Each row below holds a small network's activations on one input, seen along a few directions.
Each table varies a few parts of the input and shows all the possible inputs, shuffled.
A made-up example of a description, with smaller parts first: values(2) and (point or ring(11) or (line(4) and ring(5))).
Shared parts are said once, and a part with two or three values counts as separate values.

Other details of the inputs vary at random and push rows far along three fixed directions, the same in every table; ignore that.
These rows show it; all are for the same input, with only those details redrawn:
[-34 -25   6 -36  -5  -5  15  19 -14 -13  29   7  -1]
[  5  19 -21 -23  -1  -2   1 -12   2 -27 -11   5  -3]
[ 13  19 -25 -31  13  -6   1 -15  -3 -34  -6  -2   0]
[-28   3  27 -10 -10   7 -14   3   0   6  26 -19 -14]
[ 17  36   7 -17  24   1 -26 -25   2 -15  13 -40  -8]
[-33 -12   2 -20 -20   0  10  13  -4  -8   9  14  -7]
[-30 -12  32 -26   5   1  -8  10 -11   1  48 -25  -8]
[ 14  20 -23 -31  14  -5   1 -15  -3 -34  -4  -2   1]

Table:
x1: [ 17  21  10  29  -9  -1 -32  -7  14  18 -14  -4  -7]
x2: [ 14  19 -22 -24  13 -11   6 -18 -10 -37 -15  -7  -2]
x3: [ 38   8 -27  -5  19  -1  -6  -1   9 -16 -24  11  14]
x4: [-14   1  12  18 -28  13  -6   3  -9  28   5   0   5]
x5: [ 15   2 -21  20 -13   5  -4   4  19  -3 -29  25   2]
x6: [-52   2  25  16 -19  13 -19  -2  11  26   5  -4 -11]
x7: [ 12  17   9  25  -7   2 -21  -7  18  24  -9  -8 -10]
x8: [ 19  13 -27  13  -7   5  13 -15 -13  -8 -28   6   8]
x9: [-14  -6  25  23 -26  -2 -15  12   9  33   5   6  -6]
x10: [ 24  11 -22   2  12   4  20 -13  -4 -11 -18   0   5]
x11: [-11 -13  25  32 -20   8 -13  18  10  25 -10  -2  -5]
x12: [-10 -28  -9   9 -24  -5  27  11   0   3 -18  34   0]
x13: [-34 -14 -10 -16  14  -2  19   0  -7 -14   0   9   1]
x14: [ 19  18  11  27  -9   7 -33  -1  14  17 -23  -2   0]
x15: [-34 -10  -3  -8 -26   1  27  16  -4 -10 -11  19 -16]
x16: [ -2 -21  -8  11  -6  -2  16  20   8   3 -11  18  -4]
x17: [ -8 -15 -10  -1 -13  -3  20  10   0   6   0  21   8]
x18: [  6 -13  15  -1  17  -4 -13  10   3  13  24 -11  -1]
x19: [ 28   4 -21   0  15  -3  17 -11   6 -11 -20   6  -2]
x20: [  0 -28  -9  -5   0  -8   7  23  -3  -8   7  29  14]
x21: [ -2  -5  21  17   1   0   0   9   9  22   7 -14 -10]
x22: [ -2 -18 -15  -9   8   3  33  11 -24  -5   6   2  11]
x23: [-34 -17  -9 -16  11  -7  13  -4 -12 -16   0  12   5]
x24: [  4  -9  13 -17  27   7  -2  -1 -27  10  45 -27  12]
x25: [ 16  -3  15 -13  32  -8   4  -9 -13  -1  32 -28   9]
x26: [ 35  -1 -26   0  23  -9   6  -3   0 -28 -16   9  11]
x27: [-16  35   6  20 -10   8 -35 -28  13   8 -21 -10  -3]
x28: [ 24  10   6  22   8  -3 -18  -9  11   6 -13 -15  -6]
x29: [ -3  -7  19  -3   9   7  -1   2  -9  16  32 -15   4]
x30: [ 13 -20  -9 -27  24 -11  15   5  -8  -8  21  10  12]
x31: [ -1 -19  -5  12  -6   5  13  24   9   4 -18  16   2]
x32: [ 12  24   7  32 -15  12  -9 -20   6  15 -20 -13  -7]
x33: [ 13  -4  12 -10  34  -5  11  -3  -7   1  32 -30   5]
x34: [ -6 -13  14  25  -8   8  -1  18  13  14  -4  -1  -8]
x35: [  7  34   9 -12  10   4 -25 -20   4  -8  10 -33 -11]
x36: [ -6 -19  -4  -1 -16  -6  11  12  -1   7   0  31   7]
x37: [ -7 -24 -12  11 -20  -9  23  14   2   1 -19  30   2]
x38: [-10  23 -16   1 -37   2  -4  -7   7 -14 -32  22  -5]
x39: [ 16  24   8  15  -4   7 -17 -18   1  14  -4  -9   2]
x40: [  9  -7  20 -20  26 -10  -4  -2 -14   6  45 -19  14]
- The inputs of x26 and x20 match in every part but one. If x25 is changed in the same way as x26 into x20, which row does it become? => x40
- The inputs of x9 and x21 match in every part but one. If x36 is changed in the same way as x9 into x21, which row does it become? => x19
- What do these inputs look like to the network? => line(4) and (values(2) or line(8))
- Which other rows does x17 become when the line(8) part takes its other values? List them by row number. => x3, x5, x7, x18, x24, x29, x30
- Which other rows does x16 become when the line(4) part takes its other values? List them by row number. => x1, x18, x28
- Which other rows does x22 become when the line(4) part takes its other values? List them by row number. => x4, x8, x24

Table:
x41: [-11  -2   6  36 -31  10   0   7  14  23 -24  11 -10]
x42: [-16 -15  10 -12   4   1  10  11  -6  -3  17  -6  -3]
x43: [-31 -29   9 -18  -1  -3  15  18 -10  -1  23   8   2]
x44: [-23 -13   9   2 -18   3  13  11   1   8   2   5 -11]
x45: [ 32  19   8  10  22   1 -12 -15   4   5   3 -30  -4]
x46: [ -8 -31  10 -23  18  -6  11  15 -19   1  37   0  13]
x47: [ 30  28   6   6  19   3 -23 -23   0   5   5 -28   3]
x48: [ 30  28   2   6  13   2 -20 -22   1   4   0 -21   4]
x49: [ 25  14 -47 -26  21 -11  16 -17  -6 -41 -21  17  13]
x50: [ 11  22  12   1  20   3 -16 -19   4  -2   7 -33  -8]
x51: [  9 -19   9 -21  26 -11 -10  14  -3  -7  28  -2   8]
x52: [-13   7  10   9 -21   1 -23   6  19   4 -10   6 -12]
x53: [-16 -32   6  -8   3  -5  15  21  -9   6  20  12   8]
x54: [  5 -13 -50   7 -23  -6  35   8   4 -19 -52  56  11]
x55: [-11  -4   7  36 -34  11   2  12  13  23 -24  11 -11]
x56: [ -5  23  16  17  -6   9 -18 -13  12  11  -8 -20 -13]
x57: [-19 -21   9 -30  10  -5  11  11 -21  -7  37  -2   8]
x58: [-14   3   8  33 -33  10  -7   4  14  25 -19  13  -8]
x59: [ 29  22 -49 -22  10  -9  14 -21  -8 -39 -26  18  13]
x60: [ -5  12  10  -2   2   4 -12  -9  -3   4   8 -16  -4]
- What do these inputs look like to the network? => values(2) and (point or line(9))
- The inputs of x47 and x57 match in every part but the values(2) part. If x58 is changed in the same way as x47 into x57, which row does it become? => x49
